A small network was shown many inputs. Here are its activations along a few directions, one row for each input.
In each table, some parts of the input vary, and every possible input appears once, in random order.
Descriptions start from the smaller parts, as in this example, which fits no table here: one of 2 separate values, together with either a single point or one of 11 places along a line or (one of 5 places around a ring, together with one of 6 places along a line).
Shared parts are said once, and a part with two or three values counts as separate values.

Other details of the inputs shift rows strongly along two fixed directions, in all tables alike. That doesn't count.

A family of inputs:
R1: [-34 -25  19  18  -1   6 -14  25  11 -12   7   0  11 -10   2  26]
R2: [ 55  19 -18 -29 -12  -8  15 -54  12  12  -2  -4  -2 -29  17 -45]
R3: [-20  18  27   2  -9  18  29  -2  -6 -54 -48 -33  23  -2 -22  22]
R4: [ 20  22 -15  -6 -12   7   2  -8 -11 -21 -21  -8   0  -2 -14   1]
R5: [ 29  -4 -27 -10  12 -30 -12 -11  10  64  46  32 -19  10  19 -48]
R6: [-25  29  22 -12  -6  32  18 -11   7 -65 -28 -21  22 -23 -37  42]
R7: [-59 -24  19  17  12   0 -17  50   7 -34   3  13   2   0   5  29]
R8: [-64 -28  17  26  19  -4 -24  72   9  -6  19  22  -2  10  -2  35]
R9: [-56 -44  23  26  25 -19 -24  57  24  54  56  23  -7  27  20  20]
R10: [  8 -36 -19  15  13 -15 -28  14   0  70  52  33 -24  11  30 -23]
R11: [-77 -43  19  38  15  -3 -32  72  -5  19  28   8 -18  42  21  39]
R12: [ -7  14  17   0 -26  23   8 -15  -2 -64 -45 -37  22 -17 -14  29]
R13: [ 53   8 -39 -10  -1  -9 -12 -30 -21  34  13  14 -22  12  11 -31]
R14: [-29   5  14  -4   4   5  19   5  -8 -45 -33  -7   1  14  -4  16]
R15: [-17  14  25  -6 -21  18  29 -22  -1 -57 -50 -34  24  -5 -17  22]
R16: [ -2  21  15   3 -14  21   8  -3  -9 -57 -43 -35  20 -17 -19  25]
R17: [ 68   8 -24 -10  -2   0  -2 -36  -8  29  10   5   2 -29  -1 -33]
R18: [-12 -29 -11  13  15 -18 -12  14 -13  79  40  22 -29  48  23 -20]
R19: [ 67  24 -14 -24  -1  -7  13 -45   8  25   4  -4   6 -29  -1 -39]
R20: [ 50  25 -27 -18  -6  -4  21 -39 -15  17 -13   4  -8  10 -12 -31]
R21: [ 52  25 -21 -28  -3 -13  13 -32  12  13   4   8  -3 -21  -4 -36]
Each input here is: either a single point or (one of 4 places along a line, together with one of 5 places around a ring).
Start at R15 and move only the place on the line of 4, one step at a time. The first step leads to R12. Which rows follow, in order?
Answer: R1, R9
Start at R2 and move only the place on the ring of 5, one step at a time. The first step leads to R5. Which rows follow, in order?
Answer: R21, R19, R9

A family of inputs:
R22: [-58 -26  31  21  14 -11  13  38   2  29   8  -2   0  48   5  16]
R23: [ 58   1 -28  10   2   2 -24   0 -18  49  22   2  -5  -8  -6 -13]
R24: [ 28  -2 -26 -11  19 -12 -22   5  15  33  48  39  -8 -23  -5 -19]
R25: [ 73  56 -29 -32 -25  34  15 -60 -14 -72 -51 -20  21 -58 -44   0]
R26: [ 79  47  -2 -37 -28  11  24 -59  17 -71 -51 -35  35 -88 -17 -24]
R27: [-53 -13  -8  10   5 -10 -20  47 -10 -43  -8  28 -22  22  14  12]
R28: [ 47  10 -24   9   4  -3  -3 -11 -32  55   7  -7 -11  33  -8 -17]
R29: [ 42 -28 -15   6  14 -16 -26  -1  11  72  55  24  -2 -23  19 -31]
R30: [  3  12  18 -17 -21  21   3 -34  30 -61 -17 -20  29 -62  -6  19]
R31: [-96   1  37   9  18  -2  23  57   8 -41 -15   5   1  44 -20  46]
R32: [  1 -30 -19  14  -4 -16 -22  10 -17  18   3  17 -23  17  38 -25]
R33: [ -8  12   7   2 -16  28   7 -29 -17 -18 -22 -27   8  17 -18  30]
R34: [ -2  24  28 -22  -3  -8  36  -6  28 -51 -35 -23  19 -37  -1 -13]
R35: [ 60  36 -14 -26 -11 -13  40 -51  -8  18 -27 -18   1   9  -7 -44]
R36: [-89 -32  21  22 -11   6 -22  43   3 -59 -15   1 -11  20  28  40]
R37: [ 48 -24 -27  20   7   3 -33  -1 -20  79  43  13  -8   0   4 -13]
R38: [ 13  -6 -15 -11   2 -13  11 -36   0  79  36  13 -20  45  12 -27]
R39: [ 26 -11 -33   4  -3 -25 -21   7 -19  22   3  16 -28  17  35 -39]
R40: [-74 -24  34  31  -3  33 -28  46   5 -40   3 -15  15  -4 -13  78]
R41: [-61  -2  25  -6  25 -15  12  43  30 -20  14  24  -3   2  -3  11]
R42: [ 36 -14 -24  19   8  -2 -12 -12 -34  85  27   4 -15  41   2 -17]
R43: [ -8   3  30 -13  -1  -6  30 -10  27 -26 -18 -14  18 -30   7 -13]
R44: [  1  37  -3  -8  -7  25  19 -13 -24 -56 -44 -17  10   9 -38  27]
R45: [-67 -26  33   5  16 -11   0  28  36  18  36  13  -2  11  21  14]
Changing only one part turns R36 into R39. The same change can be made to R30. Which row results?
Answer: R26
What do these inputs look like to the network?
Answer: one of 4 places along a line, together with either a single point or one of 5 places around a ring
Start at R31 and move only the place on the line of 4, one step at a time. The first step leads to R35. Which rows follow, in order?
Answer: R22, R38
Which other rows agree with R31 in the place on the line of 4? List them by row number.
Answer: R24, R25, R27, R41, R44

A family of inputs:
R46: [ -9  10  24 -10 -10  20   7 -21  14 -29 -10 -33  13 -35  10   9]
R47: [  7 -10  11  10   9  14   3  11  -5  22   9   2  18 -15 -26  13]
R48: [ 37   8 -24  -5   1  -7 -16  -6   4  47  44  15  -8  14 -17   4]
R49: [  3  -3  -4   6  14  15   4   3  -7  25  22  17   2   3 -32  14]
R50: [-28 -27  23   7 -21  12  -6 -11  10 -30 -10 -13  15 -19  20  20]
R51: [-19 -24 -17  -3  -3 -11 -15 -11   3   9  23  36 -17  13  25 -12]
R52: [ -6   5  20   5 -10   4  -4  20  12 -20  -4 -21  25 -16 -22  38]
R53: [ 43 -13 -27  16  23 -14 -37  23  -5  80  55  19 -24  -5  23 -34]
R54: [ -3   9  27 -15 -18   1  17 -20  29 -24 -12 -32  26 -19  -4  17]
R55: [  3  -9 -23  -2  -8 -12   3  16 -20  12 -13  -4 -17  27   4 -27]
R56: [ 19  35  -3 -16  -1   7   4   2   0 -63 -33 -14   2 -46  -8  -7]
R57: [ 10  -8   2   6 -22  22 -16 -12  -7 -43 -27 -13  21 -36  -1  25]
R58: [-10  19   2   2   1  27 -15   4  -2 -32   1 -12  -2 -20 -17  31]
R59: [-37  -1  25  -4   6  18  27 -12  14 -17  -5  -3  14  -4 -21  23]
R60: [-88 -15  25   8  16 -19  -7  59  33  -4  29  19  -1  38   3  37]
R61: [-58  -8  24  30   6  11  -3  38  -8  14   1   3 -23  56   1  51]
R62: [ 54  24 -25 -10  -3 -19  20 -24 -19  33 -14  10 -30  19  17 -40]
R63: [  3  -2  -2   9  22 -22   0  11 -25   9  -1   4  -5  33   5 -19]
R64: [ 30  -6  -6  15  12  -7 -13 -23 -31  57  18  -9   3  31   3 -15]
R65: [-62 -11  29   4   4  -4  -3  26  32  -2  24  -3   5  23  -5  41]
R66: [-17   9  27  17 -15  14  14   4 -10  -9 -33 -26   2  15   2  32]
R67: [  7  42  -1 -15 -18  15  33 -26 -13 -47 -53 -10  -8  14  -7   9]
R68: [ 18  41  -9 -25 -12   2  13 -12  11 -57 -25  -7  16 -17 -31  14]
R69: [ 45  17 -18 -32  -2 -36  11 -28  21  31  14  12  -7  -5  10 -48]
R70: [ 60  17 -16   5 -10 -13  16 -28 -16  45 -13  -7 -17  10  20 -36]
R71: [  7  33  -1 -14  -1  10  20 -34 -25 -57 -42 -17  14  16 -18   1]
R72: [ 51  -2 -33  -1 -23  -6   6 -24 -22  35 -17 -21  -7   8   8 -45]
R73: [ 60  43 -16 -32 -15 -13  17 -25  11 -43 -34 -11  13 -37 -23 -21]
R74: [ -1   6 -29 -12 -17   8   8  -9 -23  -9 -23  -8 -12  31 -10  -9]
R75: [ -1   0   0  12  14   5  -9 -15 -26  21  11  -5  -3  44  -9   9]
R76: [ 52  18 -36 -20  12   3  15 -27 -12  30  15  32  -3  -5 -26 -29]
R77: [ 67  63 -35 -39 -16  22  12 -61  -9 -57 -33 -13   2 -50 -19 -24]
R78: [-43 -22  33  37  22 -11  -7  44 -15  -9  -6 -19  12  30   6  19]
R79: [ -8  24   9 -29   1  11  42 -35  12 -44 -31   2  17 -18 -22  -4]
R80: [ 13  15 -23 -12 -19  16  -5 -25  -9 -71 -36   8   7 -28  -8  10]
R81: [ 44 -28 -28  15  -1  -9 -30   2  -7  32  17  21  -6 -15  25 -23]
R82: [-43  16  11 -13   5   9   2   3  15 -40  -4   0  -4  -8   7   7]
R83: [-18 -11  19   7   9  -4  -9  19  20  10  17  -9  -5 -13  29 -11]
R84: [-75 -17  25  15  16  11 -18  34  16   4  35   1 -13  13  11  35]
R85: [-48 -21  37  12   5 -19   0  47  37  -3  12 -10  14   6  14  19]
R86: [ 71  -6 -32   2  10 -34 -21   6   5  90  54  20 -11   4   9 -39]
R87: [ 23 -30  -8   6  27 -24   5  -1   9  96  49  27  -9   7  19 -44]
R88: [ 14 -38 -30   5   0 -10 -30 -30   1  76  60  39 -30  23  30 -23]
R89: [ 70  27  -5 -17  -9  12  32 -38  -4 -22 -37 -15  28 -54 -26 -29]
R90: [  4 -32 -15  -2   2 -27 -19  -1   6  31  26  38 -22   7  37 -38]
R91: [  0 -35   4   8  -9 -12 -13  -4  11  10  10   9  -1 -10  38 -19]
R92: [ 20  -7 -20  -2  -6  -7 -16   3  -7 -30 -15  19  -4 -22  10 -12]
R93: [ 22 -16 -26   8 -17   3 -12 -12 -26  64   7 -15  -9  28   3 -20]
R94: [-29 -24  -3  20  -5  17 -32  18  -6 -21   8  15  -3   1  -2  40]
R95: [-63 -20  33   6  26 -13  18  47  17  -8   2  19   4   5  -2   7]
R96: [-57 -18  30  31  17  20 -33  66   2  -9  21 -11   6  -8   0  53]
R97: [  3  18 -11 -13 -35  30  15 -34 -20 -37 -49 -37   4  10 -24   9]
R98: [-82 -42  49  26  24   4   5  50  16  22  25   3  14  13  -2  41]
R99: [-36  -2  15  -5  15 -12  -7  29  16  -8  11   7 -16  -6  23 -11]
R100: [-17  13  21  -3   7   5  26  26   1 -61 -38   0  20 -31 -33  12]
Changing only one part turns R83 into R46. The same change can be made to R89. Which row results?
Answer: R47
What do these inputs look like to the network?
Answer: one of 5 places around a ring, together with either one of 3 separate values or (one of 2 separate values, together with one of 4 places along a line)
Change only the place on the ring of 5 in R98. List by row number the other rows that result.
Answer: R59, R79, R87, R95
Which other rows agree with R67 in the place on the ring of 5? List them by row number.
Answer: R51, R60, R68, R71, R74, R76, R77, R79, R80, R82
Change only the place on the ring of 5 in R64. List by row number the other rows that result.
Answer: R63, R71, R75, R78
